A small network was shown many inputs. Here are its activations along a few directions, one row for each input.
In each table, some parts of the input vary, and every possible input appears once, in random order.
Descriptions start from the smaller parts, as in this example, which fits no table here: one of 8 places around a ring, together with either a single point or one of 9 places along a line or (one of 3 separate values, together with one of 4 places along a line).
Shared parts are said once, and a part with two or three values counts as separate values.

Table:
row 1: [  1  -4  11   0   6 -15   9  18   6   0 -16  -6 -19 -28  -5  -4 -22  10]
row 2: [  6  -3   0 -27   0 -27  10  12   6   7  -4  -6  -6 -12  18 -12 -14  30]
row 3: [-16  11 -34  55 -15  86 -43 -55 -24 -14  34  20  59  76 -18  39  68 -70]
row 4: [  4  -5   9 -16   1 -22  14  18  -1   1 -17  -5 -17 -17  -1 -11 -18   4]
row 5: [  5  -3  24   3   8 -16  13   7  10  -2  -4 -10 -20 -26  -9 -14 -15  15]
row 6: [-20  10 -46  52 -16  87 -46 -43 -28 -12  23  25  60  74 -12  47  61 -75]
row 7: [  1   5   3  -7  10 -19   9  10  12  13  -6  -6 -12 -26  12  -2 -19  33]
row 8: [  3   3   3 -16   8 -23   8  10  12  12  -3  -1 -14 -20  14  -4 -18  31]
row 9: [  6 -12   8 -20  -3 -24  10  20   0  -6 -14  -6 -13 -14   1 -14 -16   7]
row 10: [  9 -11  21 -17  -1 -25  13  10   4  -7  -2 -10 -14 -12  -3 -25 -10  12]
row 11: [  5   4   2 -23   5 -25  15  10   6  14  -7  -5 -10 -15  16  -9 -15  28]
row 12: [  6  -5  23  -7   6 -20  11   8  11  -3  -1  -4 -22 -19  -7 -16 -14  13]
row 13: [  2  -5  10 -10   4 -20   7  18   6  -1 -13   0 -21 -22  -2  -6 -21   8]
row 14: [  8  -5  22 -13   3 -23  18   8   4  -1  -5  -9 -18 -15  -5 -21 -12   9]
row 15: [-20  20 -56  47 -14  86 -48 -52 -23   1  34  23  67  78   2  51  66 -53]
Question: The inputs of row 9 and row 10 match in every part but one. If row 4 is changed in the same way as row 9 into row 10, which row does it become?
Answer: row 14
Question: Describe the family of inputs behind these rows.
Answer: one of 3 separate values, together with either a single point or one of 4 places along a line
Question: Change only the choice among 3 separate values in row 5. List by row number the other rows that result.
Answer: row 1, row 7

Table:
row 16: [ -8   8   0  23   6  13 -16  -4  19   4  20  -2  -8  -8  -8   7  -4  22]
row 17: [ -1 -14  21  29   2  10  -4  -2  11 -16  12 -10   7  -7 -18 -11   4   1]
row 18: [-12   1 -15  19   0  13 -20  15   9  -2   0   2  -9 -10  -7  17 -14   7]
row 19: [  5  -7  21  24   6   4  -1 -16   2 -17   2  -7   3 -13 -18  -3  10  -4]
row 20: [ -1  -9  13  17   1  14   6  10 -11 -12 -15  -2  -1 -12 -10   2  -7 -27]
row 21: [  6   3  16  -4  -1  -4  11 -15  -2   1   7   4  -7  22 -17 -16  13 -22]
row 22: [  8  -9  15  -6  -3  -6  -6 -18   1 -18  14   8  -4  14 -13 -11  18 -12]
row 23: [ -5   1 -12   7   6   3 -15  -6  19  11  19   8  20   6  21   7   4  27]
row 24: [ -2 -12 -24 -15 -20   4 -13  13 -10  -8   4  -8  18  21  11  -4   7   2]
row 25: [  2   5  22  25   7   6  17 -13   0   2  -5 -11  -1  -5 -22  -9   7 -15]
row 26: [  4  13  -9 -14  -8   0  14 -18 -12  14   8 -14  14  26   5 -12  17   3]
row 27: [ -3 -21   1  -6 -14  -1 -16  15   1 -22   4   9  -1  17 -11  -8   0 -23]
row 28: [ -7  27   2  19  10   9   6 -14   7  22   4  -3 -14  -6 -13  10   0   7]
row 29: [  8  -3  22  -7  -2   4   6 -11  -3  -9  15  10  -6  18  -6 -15  11 -19]
row 30: [ -4   1 -27  -4   4  -2 -14   0   1   5 -10  15  15  -3  21  25   0   7]
row 31: [ -6   7 -14  13   4   8 -16   2   0  -3  -9   4 -13 -17  -7  25  -8   2]
row 32: [  2  -1 -18 -22 -14   9   4   6 -22   1  -3  -3  13  18  16  -1   6  -9]
row 33: [ -1  13  -4   0  10   8   3 -12   7  19  11  12  15   3  26  11   4  15]
row 34: [ -8  13  -7  11   5  18  -3   9  -3   6  -7   7 -15 -13  -1  21 -13  -5]
row 35: [ -5   7 -19  -6   4   9  -1   7  -2  13  -9  17  13   0  27  20  -5   0]
row 36: [  1  -3   1 -11  -6  -4   6   5 -10  -3 -12   8  -8  18 -16  -7   3 -38]
row 37: [ -3  19   8  16  10  18   1 -10   6  12  13   3 -13 -11  -2  11  -3  10]
row 38: [ -9  -5 -26   2  -1   3 -19  14   9   6  -2  13  18   3  21  17  -6  12]
row 39: [-11  20 -13  14   6   9   2   6  -3  16 -15   1 -16  -8 -12  19 -10  -8]
row 40: [ -3  -2   7  20   3   6  11   6 -10  -2 -24  -8  -2  -7 -20   1  -4 -30]
row 41: [ -2  14   0  18   9   8 -12 -17  10   3  11   1 -11 -15  -8  15   3  17]
row 42: [  4  -7 -24 -20 -15  -2  -9  -1 -18  -8  -5  -6  15  14  10   4  13  -3]
row 43: [ -6 -20   6  24  -4   8 -10  17   1 -21  -8  -6   5  -9 -16   0  -8 -15]
row 44: [  8   1 -10 -15  -9  -2  -4 -20  -9  -5  15 -11  17  18  10  -6  22  13]
row 45: [ -4  20 -10   2  11   0   8 -16   7  28   4   7  14   8  15  11   6  12]
row 46: [ -1   5 -23 -20 -13   0   9   2 -22  11 -11  -9  12  22   5  -2   8 -13]
row 47: [ 19 -19  41 -65  13 -93  45  62  21   7 -44 -24 -63 -76  14 -45 -74  67]
row 48: [ 24 -12  51 -58  15 -96  53  44  30  12 -19 -26 -63 -78  14 -57 -61  79]
row 49: [  4 -15   1 -12  -9  -6 -12   2  -8 -22  -5  11  -4  10 -12  -1   7 -28]
row 50: [ -9  13 -25  -3   5   0   4   4  -2  23 -17  12  12   5  15  19  -3  -3]
row 51: [  0   7 -12   1  10  -2 -10 -19  11  10  10  10  16   0  21  15  10  22]
row 52: [  2  -5 -10  -9 -13   4  -9  -7  -1  -4  23 -13  20  24  11 -14  16  18]
row 53: [  1 -15  15  -1  -7   0 -10  -5  10 -18  23   5   0  20 -12 -18  12  -7]
row 54: [  3  -9   7 -13  -8   4   1   8 -11 -13  -4  14  -6  14  -5  -6   1 -35]
row 55: [  7   6  -3 -16  -8   8   8 -14 -13   4  16  -8  15  22  16 -11  15   6]
row 56: [  0 -14   7  19   1   3  -6   4  -8 -21 -17  -4   2 -16 -17   7  -1 -20]
row 57: [  4  -2  28  23   6  15  12  -9  -1  -7   4  -5   0  -9 -11  -7   4 -12]
Question: The inputs of row 28 and row 39 match in every part but one. If row 48 is changed in the same way as row 28 into row 39, which row does it become?
Answer: row 47
Question: The inputs of row 55 and row 32 match in every part but one. If row 57 is changed in the same way as row 55 into row 32, which row does it become?
Answer: row 20
Question: Describe the family of inputs behind these rows.
Answer: one of 2 separate values, together with either a single point or (one of 4 places along a line, together with one of 5 places around a ring)
Question: Change only the place on the line of 4 in row 26. List by row number the other rows that result.
Answer: row 44, row 52, row 55
